A small network was trained on invented records. Each row is its activation on one of them, seen along a few directions.
Here are examples, each followed by its value of one field, U.
The word missing means that the record has no U.
Other fields move the rows too, some of them a lot.
Strong random noise was added to every row along 9 fixed directions; ignore it. To show where, here is one row again and again, with new noise each time:
 -92  414  176  368  132 -349 -111 -141  -67  -13  -61 -121 -182  308  -63 -335  220  -22   93   52 -211   70 -152  -51   40 -270 -199   75
-130  -17 -326 -362  151   40  157  199    9 -217  -87   95 -185 -288 -220  357   61 -140   82  453  -11  339   68 -290  -12  106 -275 -178
  12  152 -166 -233 -176  223 -208  -76  -90  127   98   23   36 -195  -66   45  -86  121  150   13  115  -27   32  -49 -104 -300  383   41
  27  299 -256  197  127  -30  -23 -136 -209   73   64   98 -227   88  108 -345  181  201 -294 -254  164  233 -110 -189 -292   35    3 -153
-101   31 -105  113  220  -43  -67  104  107  -48 -328  149 -106   62  -97 -147  150 -161   31  -29 -337  224 -104   45   95  -29 -105  -24
-189   80  -81 -231 -116  -32   59  241   95 -100  -97   21   76 -120 -111  154 -200   29  -35  -52   37  -24   98  -46   25  -69  285   55
-221  253 -154   62 -117 -259  201   69   -9  -86    6   83   -9   61   28 -231 -100  188 -309 -377  102   32   46 -130 -207  226  -56 -174
-249 -176   -4   88 -309  -73  139  172 -124 -146   73 -427 -116   25 -173  212  -96 -270  194  461  -57  -97  -34  109  270 -394 -129  204
-148  241  160  124   78 -148 -150 -108   45   57 -145   14  -40  172 -195 -161   68 -149  248   87 -220 -150 -255  106  165 -371   34  265
-191  154  121  -41 -101 -299  244 -115 -158 -117  134   12 -100  202 -187  173 -116 -174  106  187  330 -383 -380   53  114 -236    9  428
-256   19   88  271 -287 -205  112  251   87  -21 -174  -33  172  277  100 -279 -305   71 -353 -689   23 -294  -57  314   77  -79  523  250

  71 -165 -176 -157  -54  466 -305 -215  -66  274   63  -19  -15 -254 -148   21   68 -143  385  332 -140  -51 -138   90   42 -356   22   59 -> missing
-169 -156   11 -350  189   64  -73  312  480  -65 -567  391  249 -159 -237  161 -155 -196  164 -142 -456  -21    3  177  238  124  206  100 -> u6
 126  -95 -154  164  272  437 -243   40  -83  259 -167   45 -141 -104  -32 -256  253  -77  -35   94 -117  110 -268  -53  -33 -156   80   -2 -> missing
  72  -25   69  572  -70  -85  109 -117 -320   23  290 -460 -279  298  244 -266  195   55 -276   37  171   96  -26    5  -31 -152 -167   34 -> u7
 467 -241   13  -92  -49 -301  169   31 -174 -478 -127  442  -70  232  285  494   43 -194  172 -136  226  287   47  205   72  301   71   67 -> u8
  16  398 -242  120  249  114 -199 -327  -84  260   43  227 -158   23   55 -488  224  236 -194 -330   35  197 -137 -151 -310  -41   87 -137 -> u5
-206   50  168   -5 -260 -179  184 -282   85  101  131  166  256    4 -189 -204 -121  -32  228  -43  -66 -537 -197   56  -35  279 -562  -95 -> u2
 386 -189 -160 -246 -370  -22  -91   72 -152 -291  -47  251   88  -73  217  407  -95   -4  305 -126   76  282  296  144  -39   92  248 -141 -> u4
 -38  118   75  -20  401 -261  156 -215  106  -99  -61  242 -150  177  -55   31  158 -121  -25   50  -18   94 -162  -27   41  186 -314   93 -> u7
-466  272  276  146   -5 -281  167  135  139  -29  211 -702  -66   22 -203  -59  -45   76 -118  449 -136  -83  239 -263  140 -228 -336   -2 -> u9
-187  263  100   80  466 -166   26  502  254 -143 -318 -166 -120   62    3  -58   55   82 -443  -80 -147  354  200 -259   61    2  279    2 -> missing
 205   28   -5  134 -448  -38  -88 -343 -206   89  318   15  126  179  338 -155 -153  249  -47 -549  277 -132  135  277 -171  -68  370   29 -> u9
-238 -268 -387 -266 -400  299   -1   33  168  122 -151  303  273 -358 -173 -110 -227  -64  190 -238 -280 -139   33  176  -53  197 -122 -262 -> u4
-142   51 -184  306  -97  -44  130 -131 -177   82  175 -155 -169  140   92 -324   39   93 -315 -201  130   17  -97    8 -141  -19 -119  -40 -> u1
 181    2  241 -149  334 -112   31  133  138 -156 -173  192   42   58   15  287   51  -41    1   69   52   47   12  -56  104  177  118  106 -> u3
 -43  440   97 -337  604  -86  -43 -395  204  142  -25  498  -31   24 -187   -2  109   59    4  -42  147 -112 -294 -159  -92   73   74  208 -> u9
 -38 -387  124   70  245  205  -89  355  253    6 -394  -44   72   41  -52  131  -18 -260  -53   25 -298  -15  -61  293  373 -143  320  268 -> u3
-250 -100   49   -5  324 -196  411  494  204 -273 -345  125  -77  105  -84  156  -66 -177 -413  -85   68   32 -124  -52  174  266   88  193 -> u5
  93   84  166  144 -221 -120  -28 -298 -272   51  338 -182  -37  229   75   46  -48   15  109   61  318 -294 -156  153   28 -331  148  278 -> u2
-130  258 -131  -31 -264  -79   50 -598 -348  149  428   32 -154   19 -232  -99   55  -72  376  341  256 -344 -414  -50 -131 -279 -435  107 -> u8
-223   89 -158  193  169  -20  131  -78   31  129 -115  252  -77  192   12 -378  -12    5 -402 -510  102 -116 -333  135  -73   55  187  173 -> u5
 263  -49  -64  254 -193   67 -234 -507 -224  171  117  183  -34  220  188 -273  125  -28  235 -290  -26  -42 -190  352  -59 -182   36   84 -> u1
  -8 -346   44  123  -81   -5   82  206   72 -121 -327  173   68  115  -30   48  -38 -307  118  -99 -205 -100 -183  319  253   40   19  174 -> u4
 372 -215  -33  -18 -302   58 -125  288  -46 -150  -18  -31  212    7  444  190 -206  290 -239 -536  152  234  500  161 -100  161  647 -173 -> u3
 210 -339 -175 -111  416  221 -129  129   65 -117 -437  415 -137   -3  -47  287  205 -399  186  142 -217  318 -219  218  240  -31  129  153 -> u2
 -54  102 -181  316  353   95  -32  -52  -18  164 -197  145 -202   43  -50 -492  324    4 -215  -90 -214  190 -272 -155 -141  161 -361 -193 -> u6
-147  554   63 -300  -71 -307  -39  -50  145  -73   91  -14  110 -174 -142  -17  -74  325  130   56  -86   85  333 -407 -226  124 -200 -310 -> u6
 -84  -34   46  444 -126 -133   85  214 -104  -76  -78 -274 -102  199   86 -247   65  -25 -187  -83 -111   64   -4   38   62  -65  -86  -22 -> u8
 393 -111  270 -417   52  104 -137  344  127 -229 -155   36  162 -186   94  614  -83   51  223  203   72  171  370  -92  131   -7  550  111 -> u1
  49 -113  -36 -125   74  117  140 -179    5   69  145  150   12  -46   50   68  -23   32 -116  -70  235 -101  -64   14  -69  187   -2   51 -> u7

Which value of U does each new row have?
-158 -163   49  266  -67  -78   99  -71   -6   44   43 -171  -20  185   -9 -133  -21 -123  -76  -28  -87 -169 -129  226  139  -68 -184  110 -> u3
-137  -11  -53  -90 -202  -50   11  398  202 -162 -161 -111  154  -70  114   72 -244  141 -206 -352 -123  205  454   59   41   12  461  -89 -> u5
  39  -15 -105  273 -129  -46  233   47 -253   18  256 -139 -107  198  338 -201 -121  204 -614 -485  519  -54  -45    3 -236  124  300   55 -> missing
 132  352  226  -32  470 -374  137   11  -10 -196   10  126 -158  273  125  176   81  143 -336 -103  382  121  -44 -206  -63  122  252  200 -> u3
  59   44  156 -120 -167 -179   61   90   40 -129  106  -60  165   70  155  213 -231  184 -130 -237  223  -85  256   54  -11   60  363   61 -> u3
 -14   23  -18 -287 -196  -66  -37 -123   73  -35  -45  298  178 -109 -130  116 -132  -95  380   -8  -83 -168  -44   84    2   71 -105  -28 -> missing
 -50  559  419  -55  304 -124 -225  -98  302  224  -91  132  219   65  -55 -320  -25  280  -63 -313  -64 -249  -10 -161  -86  -40  354  121 -> missing
 -62  -19   37 -274 -162 -322  147 -120   95 -252 -139  419  119   42 -177  266 -111 -262  458   51 -116 -142 -113  172  133  159 -293   65 -> u4
  94   -2  146  164   14   59 -193   68   20   83 -287  188   89  152   -9 -168   21  -88  108 -237 -126 -180 -259  222  123 -195  369  255 -> u4
 131 -111  -10  -36 -136   51  -60   33   -9  -76  -47   -9   39 -215  -73   29  151 -109  415  378 -330  175  156 -156  -15  193 -607 -392 -> missing
